Each row below holds a small network's activations on one input, seen along a few directions.
In each table, some parts of the input vary, and every possible input appears once, in random order.
A made-up example of a description, with smaller parts first: line(6) and (point or (values(2) and ring(5)) or ring(11)).
Shared parts are said once, and a part with two or three values counts as separate values.

Other details of the inputs vary at random and push rows far along two fixed directions, the same in every table; ignore that.

A family of inputs:
R1: [  5 -41 -21  -6  -8  -8  33 -15  -5 -12   9   9  -5]
R2: [ -6  31  18  23  15   7 -24  -6   4  17  -7   1   0]
R3: [ -6  33  17  16  13   8 -20   2   7  25  -4  -6   7]
R4: [ -9 -26 -30   0 -15   1  33  -5  -2 -11   6  -7  10]
R5: [ -1 -30  27  23  23  -2  39 -24   4  35  10  -3   3]
R6: [  5  26  14  10  22  -2 -29  -3   5  22  -5   4  -8]
R7: [  1   6   6 -24 -17   2 -15  22   3 -29  -1  15 -10]
R8: [ -9  -7   3  37  21   2  16 -32   0  25  -1  -5   4]
R9: [ -7 -10   3  28  19   1  18 -22   1  36   5 -12   7]
R10: [  0  28  23  19  14   4 -23  -2   5  16  -7   6  -3]
R11: [  6  10 -18 -27 -15  -2 -15  24   2 -15   4   2  -2]
R12: [  7   8  -5 -26 -16   2 -16  20 -16 -27 -13 -18   1]
R13: [  8   7  -5 -21 -13   5 -20  11 -17 -35 -17 -10  -6]
R14: [ -3  16 -21 -16 -15   4 -22  18  -1 -29  -2   5  -2]
R15: [  6  24  29   2  15  -2 -20   4  11  24   3   0   0]
R16: [  5   6  -2 -27 -16  -2 -19  18   5 -28   0  15  -7]
R17: [ -4 -39 -18   0 -16  -6  47  -6  -3  -9   8   0   8]
R18: [  4 -42 -21 -11 -10 -10  37  -6  -3  -5  13   1   4]
Description of these inputs: values(2) and (point or ring(8)).
Question: The inputs of R14 and R9 match in every part but the values(2) part. If R6 is changed in the same way as R14 into R9, which row does it become?
Answer: R11

A family of inputs:
R19: [  2  24  33  12  23   2 -16   3  15  38   6   1   1]
R20: [ -2  -1 -40  -6 -18  -1   2   5 -12 -27  -5  -7   3]
R21: [  2  28  15  25  25   1 -23  -9   8  34  -8   0  -2]
R22: [ -5 -16 -18  28  10   0  20 -29 -16   8  -7 -17   4]
R23: [-13   1 -37  -7 -19   2   7  11   3 -22   8   5   8]
R24: [ -9  -7 -26 -14 -19  -1   6  11   8 -24   8  12   2]
R25: [  9  36   5 -15  -1   3 -47  16  -4 -16 -15   2  -9]
R26: [ -1  27  27  16  18   2 -17  -2  19  40   5  -1   9]
R27: [  9 -28   7   8  11  -4  27 -23 -13  13  -4 -13   0]
R28: [ -3   0 -42  -7 -20  -1   5  10  -6 -22   0  -1   4]
R29: [-11 -10 -21 -11 -16   6   2   5  -2 -34   0   5  -3]
R30: [  4  36   9 -15  -2   7 -47  16  -2 -19 -11   4  -8]
R31: [-13 -18  -8  19   8   5  31 -15  -5  18   5 -14   9]
R32: [-11  29  20  23  22  14 -20  -5   0  27  -6 -18   5]
R33: [  6  25  32  12  20  -1 -17   1  19  42   9   3   5]
R34: [ -9  -8 -24 -12 -16   3   4   9   2 -28   3   9  -2]
R35: [ -1  31  42  36   4   6  -6  -2   0  21 -19   1  11]
R36: [ 14 -32  15   4  12 -11  29 -18  -7  16   1  -3  -2]
R37: [  2  21  34  13  26   6 -17   0   9  33   1  -3  -4]
R38: [ -8 -25   4  13  10   2  31 -16   1  16   5  -7   4]
R39: [ 10 -15 -14 -23 -17 -11   4  13   0 -21   4  18  -8]
R40: [ -3  44  -1  -9  -7   2 -43  23  20  -3   3  14   4]
R41: [ -1 -16  -9 -22 -15  -4   5  13   4 -27   8  19 -11]
R42: [  3 -30  17   4   9  -9  32  -9   9  20  16   7  -1]
R43: [-15  -4 -33  -5 -17   8   2   6  -7 -32   0  -2   3]
R44: [ -9  -4 -33  -5 -18   5   0   1 -15 -35  -5  -9   4]
R45: [  8 -18   3 -30 -16  -3   7   9  -9 -33   0   1  -5]
R46: [  4 -25   0  13   9  -4  27 -21  -9  17  -4 -15   4]
R47: [ -7  51 -13  -5 -10   6 -41  24  15  -4   3   8   9]
R48: [  4  26  16  25  26   1 -25 -13   2  28 -13  -6  -3]
R49: [  1  32  20 -18  -1   5 -44  22   8 -17  -3  16 -15]
R50: [ 13  20  30  12  25   0 -19  -6  -1  34  -9 -10  -2]
R51: [ -3 -16 -13  18   6  -2  30 -15  -8  24   1 -16  10]
R52: [  0  21  32  18  23   9 -21 -12  -2  23 -12 -19   1]
R53: [  2 -32  18   4  11  -5  32 -12   3  15  11   4  -5]
R54: [ -9 -28   6  14   9   5  30 -20  -3  10   3 -11   3]
R55: [  3 -24  -1  13   8  -5  30 -16  -2  22   2  -9   5]
R56: [ -5 -10 -21 -12 -17   3  -1   0  -9 -36  -6  -2  -2]
R57: [-14  -2 -36  -6 -17   6   5   9  -4 -27   3   2   4]
R58: [ -6   1 -10   7 -36   1  14  10  -7 -38 -13  17   7]
R59: [  4 -16  -5 -23 -15  -3   1   3  -8 -34  -2  10 -10]
R60: [  3  39   4 -14  -7   0 -42  25  20  -1   7  19  -1]
R61: [  6 -29  16   4   5 -13  31 -11  12  24  19  10   4]
R62: [-11  -2 -28 -16 -22   3  11  18   1 -17   8  -4  11]
R63: [  0  37   6 -14  -1   7 -43  25  10 -11  -2  13  -9]
R64: [  0  38   5 -15  -4   3 -42  27  16  -6   3  16  -5]
R65: [ -6  34  14  20  16   5 -16  -1  13  41   5  -8  14]
R66: [ 10  37   0 -14  -3   0 -43  25   6  -5  -6  11  -7]
R67: [ -7 -23   2  12   7  -1  32 -13   7  21  10  -4   8]
R68: [  6  19  37  12  25   6 -20 -10  -3  24  -8 -12  -3]
R69: [  1  -9 -25 -12 -16  -1  -1   1 -11 -33  -9  -4  -3]
R70: [ -2 -18 -12  19   7  -2  28 -20 -14  18  -4 -22   8]
R71: [ -9 -21  -6  19   6   5  27 -25 -16   9  -3 -25   9]
R72: [ -4 -13 -16 -17 -15   3   2   7  -2 -31   3  11  -8]
R73: [  3 -14 -12 -23 -22 -12   6  13  13 -18  17  25  -2]
R74: [ -2 -30  11   9  11   2  30 -18  -3  12   6  -6  -2]
R75: [  1 -33  21   4  12  -3  31 -17   0   9   8   1  -6]
R76: [ 12 -32  17   3  12  -8  27 -22 -11  10  -2  -6  -3]
R77: [  8 -12 -24 -19 -16  -6   2   7  -8 -26  -3   6  -6]
R78: [  2 -26   2  13   9  -2  26 -25 -13  11  -7 -19   3]
R79: [ 11 -16 -13 -24 -16 -10   2   8  -6 -26  -2  13  -9]
R80: [ 14  36  10 -21  -4   1 -39  32   5  -2  -5   2  -3]
R81: [ 10 -16 -10 -24 -15  -7   0   3 -10 -31  -5   9 -10]
R82: [  0 -15 -10 -23 -18  -8   6  15  10 -22  13  23  -7]
R83: [  0  28  16  23  21   6 -21 -11 -10  28 -15 -27   5]
R84: [ 13 -31  14   5  11 -12  30 -12  -1  22   7   2  -2]
Question: The inputs of R33 and R60 match in every part but one. If R75 is changed in the same way as R33 into R60, which row does it become?
Answer: R49
Question: The inputs of R53 and R41 match in every part but one. If R19 is changed in the same way as R53 into R41, which row does it become?
Answer: R64
Question: Describe the family of inputs behind these rows.
Answer: values(2) and (point or (line(4) and ring(8)))
Question: A walk changes only the line(4) part. It starts at R61 and steps to R33. List the rest of the walk in order.
Answer: R26, R65
Question: Change only the values(2) part in R31. List by row number the other rows that result.
Answer: R57
Question: Change only the ring(8) part in R56. List by row number the other rows that result.
Answer: R21, R24, R29, R34, R40, R48, R69
